These are the activations of a small neural network, seen along a few directions. Each row is one input.
In each table, some parts of the input vary, and every possible input appears once, in random order.
Descriptions start from the smaller parts, as in this example, which fits no table here: values(3) and (point or line(9) or (line(4) and ring(8))).
Shared parts are said once, and a part with two or three values counts as separate values.
(in the rows, 128 means zero)

Other details of the inputs shift rows strongly along two fixed directions, in all tables alike. That doesn't count.

Table:
row 1: [109 128  93 103 154  33 141 148  90  96 136]
row 2: [200  74 131 117 120 181 134 160 164 166 146]
row 3: [ 67 152 104 139 148  63 101 108  76  80  98]
row 4: [156 106 136 131 171 205 103 100 184  96  92]
row 5: [137  97 157 101 124 188 147 153 124 179 110]
row 6: [148 102 121  99 134  90 154 157  88 129 141]
row 7: [104 138 100 145  83  47 183 121 147 165 133]
row 8: [109 123 158 119 198 196 108  91 110  60  94]
row 9: [131 124 131 127  95  28 178 132 127 151  89]
row 10: [167  88 174  92 112 179 146 161 100 172 139]
row 11: [101 161 104 149 114  85 140 131 116 115 142]
row 12: [121 140  89 148  96  55 196 142 152 158 157]
row 13: [ 77 130  93 122 187  92 118 104  93  70 105]
row 14: [142 133 135 141  71  63 207 122 166 166 124]
row 15: [121 126 141 103 108  83 130 158  95 146 131]
row 16: [159 134 108 106 110  78 101 149 129 159 119]
row 17: [128 126 134 118 146 206  67  96 142 141  85]
row 18: [ 85 153 132 141 186 108  96  90  86  32  91]
row 19: [144 120 168 140 103 188 192 108 183 155 141]
row 20: [ 91 161 165 135 150 202  82 116 103  72 171]
row 21: [132 167  75 178 141  51  84 119 112  65 171]
row 22: [ 93 128 166 128 130 211 107 105 122 130 116]
row 23: [129 125  91 131 173 113  80 133 138  71 139]
row 24: [ 67 177 112 150 160 117  72 115  69  49 122]
row 25: [145 114 127 146 105 183 134 109 202 188 132]
row 26: [137 152 146 135 167 193  53  82 134  80  72]
row 27: [ 79 158 111 137 153  91  88 130  65  77 106]
row 28: [104 112 115 115 133  93 150 126 115 145 100]
row 29: [140 117 178 100  90 177 140 155 130 177 148]
row 30: [133 129 178 120 118 203  99 136  86 116 155]
row 31: [117 115 145 138 107 191 177 109 173 170 152]
row 32: [132 156  91 155 126  63 109 129 152 113 167]
row 33: [136 128 159 130  94 112 167 121 145 150 105]
row 34: [112 160 133 152 125 116 110 125  83  77 175]
row 35: [148 109 174 117  98 203 177 145 172 188 187]
row 36: [160 102  58 128 118  47 159 158 174 161 111]
row 37: [131 134 162 143 130 214 126 124 117  99 193]
row 38: [153  76 158  85 128 209 173 158 143 201 113]
row 39: [141 120 141 111  99  82 133 158  75 142 136]
row 40: [156 131  75 120  99  43 131 149 139 183  95]
row 41: [172 127 152 117 137 201  60 132 103 133 126]
row 42: [112 117  77 140 171 126  94 102 158  85 104]
row 43: [110 124 162  99 160 177  94 140  88 105 134]
row 44: [152 132  96 153 105 118 138 136 181 172 140]
row 45: [172 130 100 156  83  54 182 116 209 175 120]
Description of these inputs: line(5) and (values(3) or line(6)).
Q: The inputs of row 30 and row 24 match in every part but the line(5) part. If row 37 is changed in the same way as row 30 into row 24, which row does it become?
A: row 12
Q: The inputs of row 1 and row 13 match in every part but the line(5) part. If row 20 is changed in the same way as row 1 into row 13, which row does it become?
A: row 7
Q: Which other rows agree with row 4 in the line(5) part? List them by row number.
A: row 8, row 9, row 14, row 18, row 19, row 26, row 33, row 45

Table:
row 46: [159 120 126 146  79 115 191 119 189 194 131]
row 47: [142 114 147 101 162 195  77 134 102 114 112]
row 48: [156 117 154 124  76 122 164 149 142 183 145]
row 49: [132 122 162 120 150 191  78 119 106 116  99]
row 50: [101 143 173 131 132 206 112 104 121 108 136]
row 51: [132 127 183 117 154 216 101 119 106  96 135]
row 52: [140 139 140 143 148 200  73 110 157 112 135]
row 53: [104 133  80 125 161  29 117 131  84  80 108]
row 54: [ 97 131 169 128 143 208 123 113 120 106 141]
row 55: [151  89 114  93  99 102 175 156 150 215 102]
row 56: [133 130 148 122 141 201  87 140 104 115 156]
row 57: [117 123 141 122 150 206  97 136 107 115 158]
row 58: [168 118 127 117  67 105 163 167 144 208 145]
row 59: [156  99 119 100  84  93 164 146 153 221  97]
row 60: [120 141 133 142 149 205  81  97 166 117 130]
row 61: [166 115 138 123  66 107 171 162 146 203 147]
row 62: [125 161  82 165 141  34 128 107 122  62 145]
row 63: [147 119 120 120  70 109 170 157 151 214 140]
row 64: [171 103 148 109  80  96 176 155 147 200 103]
row 65: [ 94 164  72 174 146  41 141 102 135  72 134]
row 66: [103 155  65 153 143  35 110  97 138  79  93]
row 67: [ 99 130 150 134 145 213 105 123 117 118 150]
row 68: [113 124 170 121 147 203 122 120 112  99 152]
row 69: [185 100 112 119  92  98 164 154 188 197 145]
row 70: [149 107 138 110  83 100 184 140 155 204  97]
row 71: [108 157  97 143 131  30 120 130  85  71 154]
row 72: [135 108 132 124 170 199 101 110 147  99 110]
row 73: [128 107 141 100 169 198  91 132 106 117 113]
row 74: [170 102 157 105  73 111 194 158 146 190 150]
row 75: [142 124 144 138 150 197  82 104 148 103  99]
row 76: [120 173  84 175 130  35 120 102 127  69 136]
row 77: [114 134 127 140 164 209  90 111 163 109 133]
row 78: [102 142 166 137 134 207 104 108 120 117 141]
row 79: [ 94 151  81 144 140  36 124 135  87  78 157]
row 80: [114 151 103 130 156  44 110 130  81  62 111]
row 81: [ 77 164  73 149 147  58 104 129  89  79 146]
row 82: [160  90 108 116  98 112 186 138 194 197  98]
row 83: [153  94 141 111  82 109 197 158 148 197 155]
row 84: [108 150  61 152 160  41 108 124 134  73 142]
row 85: [162 117 157 116  84 111 171 144 143 182 124]
row 86: [126 129 142 150 160 200 119 100 145  90 147]
row 87: [149 113 142 126 161 202  89 113 144  99 109]
row 88: [ 81 159  94 141 145  34 140 117  99  76 123]
row 89: [ 81 174 101 147 141  45 119 105  97  70 117]
row 90: [ 97 129 161 134 145 209 114 116 119 113 146]
row 91: [157  96 146 103  93 104 203 154 148 192 135]
row 92: [110 125 153 122 152 196  86 106 114 119  94]
row 93: [136 125 151 112 150 193  70 125 107 122 102]
row 94: [109 113 148 114 164 202  98 115 113 119 100]
row 95: [ 86 171  84 156 125  37 115 121  97  90 142]
row 96: [145  97 134 104  97 107 196 151 153 201 103]
row 97: [159  90 143  96 107 121 187 157 143 186 114]
row 98: [108 160  87 145 134  33 111 138  82  72 156]
row 99: [109 163 112 145 113  34 130 125  98  85 138]
row 100: [140 110 160 107 160 196  88 129 102 112 108]
Q: The inputs of row 46 and row 76 match in every part but one. If row 78 is changed in the same way as row 46 into row 76, which row does it become?
A: row 48
Q: The inputs of row 61 and row 67 match in every part but one. If row 64 is changed in the same way as row 61 into row 67, which row does it become?
A: row 96
Q: What do these inputs look like to the network?
A: ring(5) and (values(3) or line(8))
Q: Change only the values(3) part in row 72. List by row number the other rows that result.
A: row 84, row 86
Q: A walk changes only the ring(5) part. It starts at row 92 and steps to row 49. List the rest of the walk in order.
A: row 100, row 53, row 94
Q: Which other rows agree with row 74 in the ring(5) part? List them by row number.
A: row 47, row 51, row 56, row 62, row 69, row 71, row 80, row 87, row 98, row 100

Table:
row 101: [129 116  83 121 112  31 159 145 120 149 104]
row 102: [138 109 131 118 123 136 148 141 138 141 159]
row 103: [129 124 135 124  96 142 164 137 146 190 139]
row 104: [110 155 109 165 137 127 107  93 150  95 125]
row 105: [126 129 130 139 100 125 139 128 130 152 148]
row 106: [142 111 104 112 115 107 150 153 134 175 119]
row 107: [170 105 147 117 101 140 167 158 146 163 159]
row 108: [143 127 165 122 146 235  83 103 168 124 115]
row 109: [100 151 129 128 151  89 101 112  93  75 104]
row 110: [134  92 174 107 131 218 156 135 149 157 131]
row 111: [ 81 167  86 150 190  63  73  96  55  13  97]
row 112: [128 131 126 138  89  60 183 126 126 160 115]
row 113: [142 148 104 147  82  42 160 145 120 145 149]
row 114: [157 103 111 116 106 107 143 150 132 173 130]
row 115: [153 133 145 120 109 117 116 148 122 138 139]
row 116: [113 135 109 116 114  39 142 137 122 132 109]
row 117: [129 131 116 150 173 187  72  99 143  88 107]
row 118: [154 106 178 100 114 216 113 138 147 177 138]
row 119: [126 111 179 116 153 223 131 112 123 110 125]
row 120: [ 96 139 109 129 159 112 125 129 113  90 145]
row 121: [ 85 153 120 148 133 106 121 111 107  96 122]
row 122: [158 121 119 130 119 119 121 153 115 136 132]
row 123: [102 151 126 153 199 196  72  86 139  35 136]
row 124: [127 124 137 105 121 134 126 140 135 159 125]
Q: The inputs of row 112 and row 119 match in every part but one. If row 113 is changed in the same way as row 112 into row 119, which row does it become?
A: row 107
Q: What do these inputs look like to the network?
A: values(4) and (point or line(5))
Q: Which other rows agree with row 117 in the values(4) part? List them by row number.
A: row 101, row 106, row 111, row 114, row 122
Q: Change only the values(4) part in row 116. List by row number the other rows that result.
A: row 101, row 110, row 121
Q: Change only the line(5) part in row 116. List by row number the other rows that result.
A: row 109, row 115, row 118, row 124

Table:
row 125: [103 146 156 144 139 206 104 111 122 109 138]
row 126: [181  73 167  68  84 137 167 193 104 221 131]
row 127: [145 131 108 134  91  86 149 147 143 173 138]
row 128: [122 125 141 135 164 207 109 120 128  94 147]
row 129: [128 130 105 140  92  62 165 119 155 165 102]
row 130: [116 119 180  92 104 144 143 154  68 161 125]
row 131: [125 117 130 133 172 197 100 102 144  95 113]
row 132: [163 100 152 116 145 206 129 120 171 144 108]
row 133: [123 143  89 144 142  82 108 133 117  96 145]
row 134: [ 86 178 135 162 146 138  82  99  96  54 159]
row 135: [171  80 143 101 113 197 150 149 182 207 128]
row 136: [122 168  87 155 105  28 117 133 111 103 162]
row 137: [140  99 167 122 123 219 156 108 171 169 111]
row 138: [141 101  96 118 123  81 174 143 163 157 128]
row 139: [119 123 108 127  96  69 173 133 156 172 119]
row 140: [159 128 111 129  97  85 134 131 161 169  97]
row 141: [103 152 162 149 147 193 109 103 116  75 164]
row 142: [163  98 139 121 134 206 114 123 168 164 112]
row 143: [149 115 175 123 108 213 129 113 170 172  97]
row 144: [ 87 137 140 107 137  69 141 142  44  93 128]
row 145: [145 122 107 132  96  36 190 127 166 161 101]
row 146: [ 79 165  97 157 153  70 127 107 101  57 141]
row 147: [129 123 135 122 135 187 104 125 147 145 122]
row 148: [152 125  82 133  84  33 159 136 160 185 104]
row 149: [120 164  92 156 145  73  85 127 103  60 167]
row 150: [ 91 158 124 111 146  70  76 144  25  73 126]
row 151: [128 142 131 138 189 199  44  98 127  61 104]
row 152: [155 121 112 134 102  77 171 148 147 143 167]
row 153: [ 99 131 121 108 164  76 109 148  40  61 129]
row 154: [ 96 128 146 130 163 195 122 104 135  98 127]
Q: What do these inputs look like to the network?
A: ring(5) and (point or line(5))
Q: The inputs of row 147 and row 139 match in every part but the ring(5) part. If row 140 is changed in the same way as row 147 into row 139, which row does it become?
A: row 143
Q: Change only the ring(5) part in row 152. List by row number the other rows that result.
A: row 134, row 136, row 141, row 149
Q: A walk changes only the line(5) part. It starts at row 149 and steps to row 133. List the rest of the walk in order.
A: row 135, row 142, row 151
Q: Change only the line(5) part in row 154. List by row number the other rows that result.
A: row 137, row 141, row 145, row 146
